A small network was shown many inputs. Here are its activations along a few directions, one row for each input.
Each table varies a few parts of the input and shows all the possible inputs, shuffled.
Descriptions start from the smaller parts, as in this example, which fits no table here: one of 2 separate values, together with either a single point or one of 9 places along a line or (one of 4 places along a line, together with one of 5 places around a ring).
Shared parts are said once, and a part with two or three values counts as separate values.
In the rows, 128 means zero.

Other details of the inputs vary at random and push rows far along two fixed directions, the same in every table; ignore that.

A family of inputs:
row 1: [141 166 180 122 185  13 169 191 160  37 131 120  94]
row 2: [136 103 111 119  54 100 125  97  56  47 118 125  71]
row 3: [110 112  89 144 105 201  82  71 126 178 127 158 166]
row 4: [142 133 165 139 179 147 140 159 188 199 149 144 171]
row 5: [160 134 175 135 230  59 161 182 215 134 144 134 163]
row 6: [130 144 182 125 208  73 163 217 208 148 157 118 152]
row 7: [126 161 175 112 167  26 169 207 157  52 142 102 103]
row 8: [135  91 114 129  61  99 120 111  49  37 123 143  29]
row 9: [116 117  70 151 112 213  89  73 109 182  99 142 160]
row 10: [122 129 116 110  63 114 133 106  48  61 111 115  52]
row 11: [103 124  71 144 103 210  93  89 108 192 105 135 158]
row 12: [135 115 120 134 102 216 115  69  98 192 115 133 146]
row 13: [136 118 116 120  66 119 121  87  51  54 109 122  56]
row 14: [124 121 124 130  90 213 111  86 101 203 125 125 148]
row 15: [112 112  73 114  58  72 102  94  68  11 118 137  68]
row 16: [ 98 119  91 136  96 201  84  87 123 190 135 152 165]
row 17: [108 175 121 118 186  21 156 203 164  40 117 100 109]
row 18: [140 106 111 125  94 207 118  67 102 197 116 123 160]
row 19: [140 114 108 109  58  87 128  93  49  30 111 112  53]
row 20: [139  92 120 146  92 212 105  87 107 193 136 155 140]
row 21: [150 138 168 147 193 148 137 132 185 185 134 140 187]
row 22: [121  93 123 141  90 209 108 107 110 212 141 148 139]
row 23: [123 155 162 119 177 155 152 159 180 205 139 104 183]
row 24: [141  93 104 116  49  82 125 109  54  29 127 133  45]
row 25: [128 170 173 104 175  31 171 198 157  59 135  91 100]
row 26: [137 144 108 143 206 135 125 129 198 181 109 128 207]
row 27: [135 154 183 124 210  79 164 215 213 150 160 117 160]
row 28: [ 97 151 130 129 175 139 119 160 200 186 152 126 201]
Each input here is: one of 4 places along a line, together with either one of 2 separate values or one of 5 places along a line.
Which other rows does row 3 become when the choice among 2 separate values takes its other values? List them by row number. -> row 9
Which other rows does row 23 become when the place on the line of 5 takes its other values? List them by row number. -> row 6, row 7, row 25, row 27

A family of inputs:
row 29: [133 115 113 142 141 203 100  76 165 220 129 150 207]
row 30: [139 159 158 129 172  94 154 152 141 101 115 120 111]
row 31: [153 143 157 122 163  83 158 146 144  98 121 112 124]
row 32: [117 127 103 156 149 218  96  92 156 226 120 155 191]
row 33: [ 97 133  85 137 137 205  94 106 159 223 129 129 215]
row 34: [106 142 142 116 136 108 138 175 152 134 150 110 137]
row 35: [129 136 112 138 170 104 126 133 156 117 116 140 138]
row 36: [126 137 162 134 157  93 141 175 145 107 139 135 103]
row 37: [146 131 165 125 171  59 160 183 171  99 154 133 124]
row 38: [146 145 154 126 167 102 151 146 140 120 113 111 120]
row 39: [126  85 116 115  23 139 109  93  49  87 143 136  66]
row 40: [117  88 101 122  32 149 114 113  43  91 133 136  52]
row 41: [120 165 146 110 157  85 152 161 144 103 121  93 128]
row 42: [139 112 125 114  68 142 127  83  69 101 124 123  93]
row 43: [125 103  80 133  77 138 100  85  84  94 112 136 110]
Describe the family of inputs behind these rows. -> one of 3 separate values, together with either a single point or one of 4 places along a line
Changing only the choice among 3 separate values turns row 29 into row 39. The same change can be made to row 43. Which row results? -> row 37
List by row number the other rows that have the choice among 3 separate values in common with row 30. -> row 31, row 38, row 41, row 42
Which other rows does row 33 become when the choice among 3 separate values takes its other values? List them by row number. -> row 34, row 41
